These are the activations of a small neural network, seen along a few directions. Each row is one input.
In each table, some parts of the input vary, and every possible input appears once, in random order.
Descriptions start from the smaller parts, as in this example, which fits no table here: one of 5 places around a ring, together with either a single point or one of 11 places around a ring or (one of 3 separate values, together with one of 4 places along a line).
Shared parts are said once, and a part with two or three values counts as separate values.

Other details of the inputs vary at random and push rows far along three fixed directions, the same in every table; ignore that.
To show where, the next rows are all for the same input, with only those details redrawn:
[-5.06 0.44 0.76 -5.89 -1.49 -1.08 0.87 -8.19 3.00 2.41 0.88]
[2.79 -1.16 1.43 -0.33 -3.61 -1.60 1.89 -1.25 0.04 -4.14 -2.71]
[0.06 0.73 0.96 0.48 0.00 -0.92 0.51 1.10 0.34 1.50 0.11]
[-2.64 -4.82 -1.95 1.85 -0.52 2.70 -0.94 1.40 4.53 -0.12 -1.82]

Rows:
x1: [1.29 1.26 -0.85 -0.96 0.48 0.77 -0.83 1.05 -0.53 0.45 1.63]
x2: [0.01 0.88 0.06 0.00 0.30 -0.39 -1.57 0.92 -1.01 0.15 1.44]
x3: [0.52 1.05 0.70 -0.44 1.47 -0.80 0.25 1.30 0.87 0.46 0.40]
x4: [-0.81 1.74 0.07 0.75 -0.15 0.82 -0.27 0.69 -1.67 0.55 0.22]
x5: [3.67 -1.29 1.70 -0.47 -1.89 -0.70 1.19 -2.00 0.14 -5.05 -2.04]
x6: [2.68 -1.70 -0.22 -0.08 -2.05 -1.93 1.12 -2.12 -1.78 -5.21 -1.97]
x7: [1.03 0.93 -0.03 -0.74 1.12 -0.20 1.19 1.40 0.85 0.67 1.20]
x8: [0.78 1.40 -0.14 -0.66 0.83 0.17 -1.81 0.94 -0.51 0.23 0.82]
x9: [0.31 1.07 0.16 0.27 -0.63 0.05 -1.52 0.74 -1.03 1.28 0.53]
x10: [-1.92 -4.88 -3.79 1.48 1.55 2.91 -1.89 0.58 3.21 -1.19 -1.74]
x11: [0.21 0.16 1.43 0.97 1.17 -0.62 0.05 0.35 -0.15 0.53 1.40]
x12: [-0.44 1.39 -0.85 1.67 0.72 -0.36 0.36 -0.14 -1.45 0.85 -0.06]
x13: [-0.49 0.24 -0.11 0.23 1.23 -0.62 -0.41 0.67 -1.90 0.28 0.75]
x14: [-0.14 0.74 0.31 0.11 -0.26 0.32 -0.81 0.84 -1.72 1.27 0.19]
x15: [1.48 0.56 0.53 0.02 1.35 0.52 0.77 0.47 0.35 0.82 1.59]
x16: [0.85 0.93 -0.71 -1.14 0.87 1.03 -0.14 1.16 -1.21 0.43 1.29]
x17: [-0.17 1.34 1.31 1.88 0.36 0.30 0.65 0.02 -0.12 0.93 0.55]
x18: [-0.88 1.44 -0.25 1.15 0.41 0.30 0.20 0.33 -1.88 0.70 -0.15]
x19: [0.50 0.36 1.54 1.25 0.24 -0.18 0.11 0.17 -0.17 1.65 0.50]
x20: [0.06 0.73 0.96 0.48 0.00 -0.92 0.51 1.10 0.34 1.50 0.11]
x21: [2.38 0.16 0.40 0.11 -4.12 -0.13 0.42 -1.75 -1.30 -5.11 -2.25]
x22: [-2.85 -4.98 -2.02 1.60 0.39 2.25 -1.00 1.66 4.49 -1.27 -0.94]
x23: [-0.43 0.55 0.20 -0.17 0.68 -0.11 -0.88 1.03 -1.70 0.13 1.11]
x24: [-0.59 1.70 0.75 1.11 0.12 -0.42 1.04 0.93 0.38 0.79 0.16]
x25: [0.78 0.63 -1.02 -0.75 1.40 0.53 0.33 0.81 -1.41 0.58 0.94]
x26: [0.33 1.06 -0.01 -0.83 1.23 0.43 -1.09 1.05 -1.19 0.21 0.48]
x27: [-2.84 -5.11 -2.92 1.93 -0.24 3.43 -1.79 0.88 2.24 -0.25 -2.12]
x28: [0.23 0.39 -0.59 1.02 0.61 -0.84 -0.18 0.02 -1.48 1.57 -0.08]
x29: [3.91 -1.30 -1.15 -1.05 -1.85 -0.75 1.85 -1.96 -1.25 -4.87 -1.75]
x30: [0.26 0.75 -0.31 -0.43 1.77 -0.08 -0.61 0.69 -1.39 0.36 0.13]
Describe the family of inputs behind these rows. -> one of 5 places along a line, together with either one of 2 separate values or one of 4 places along a line
Changing only the place on the line of 5 turns x9 into x1. The same change can be made to x20. Which row results? -> x7
Which other rows does x20 become when the choice among 2 separate values takes its other values? List them by row number. -> x19
Start at x12 and move only the place on the line of 5, one step at a time. The first step leads to x28. Which rows follow, in order? -> x6, x10, x29
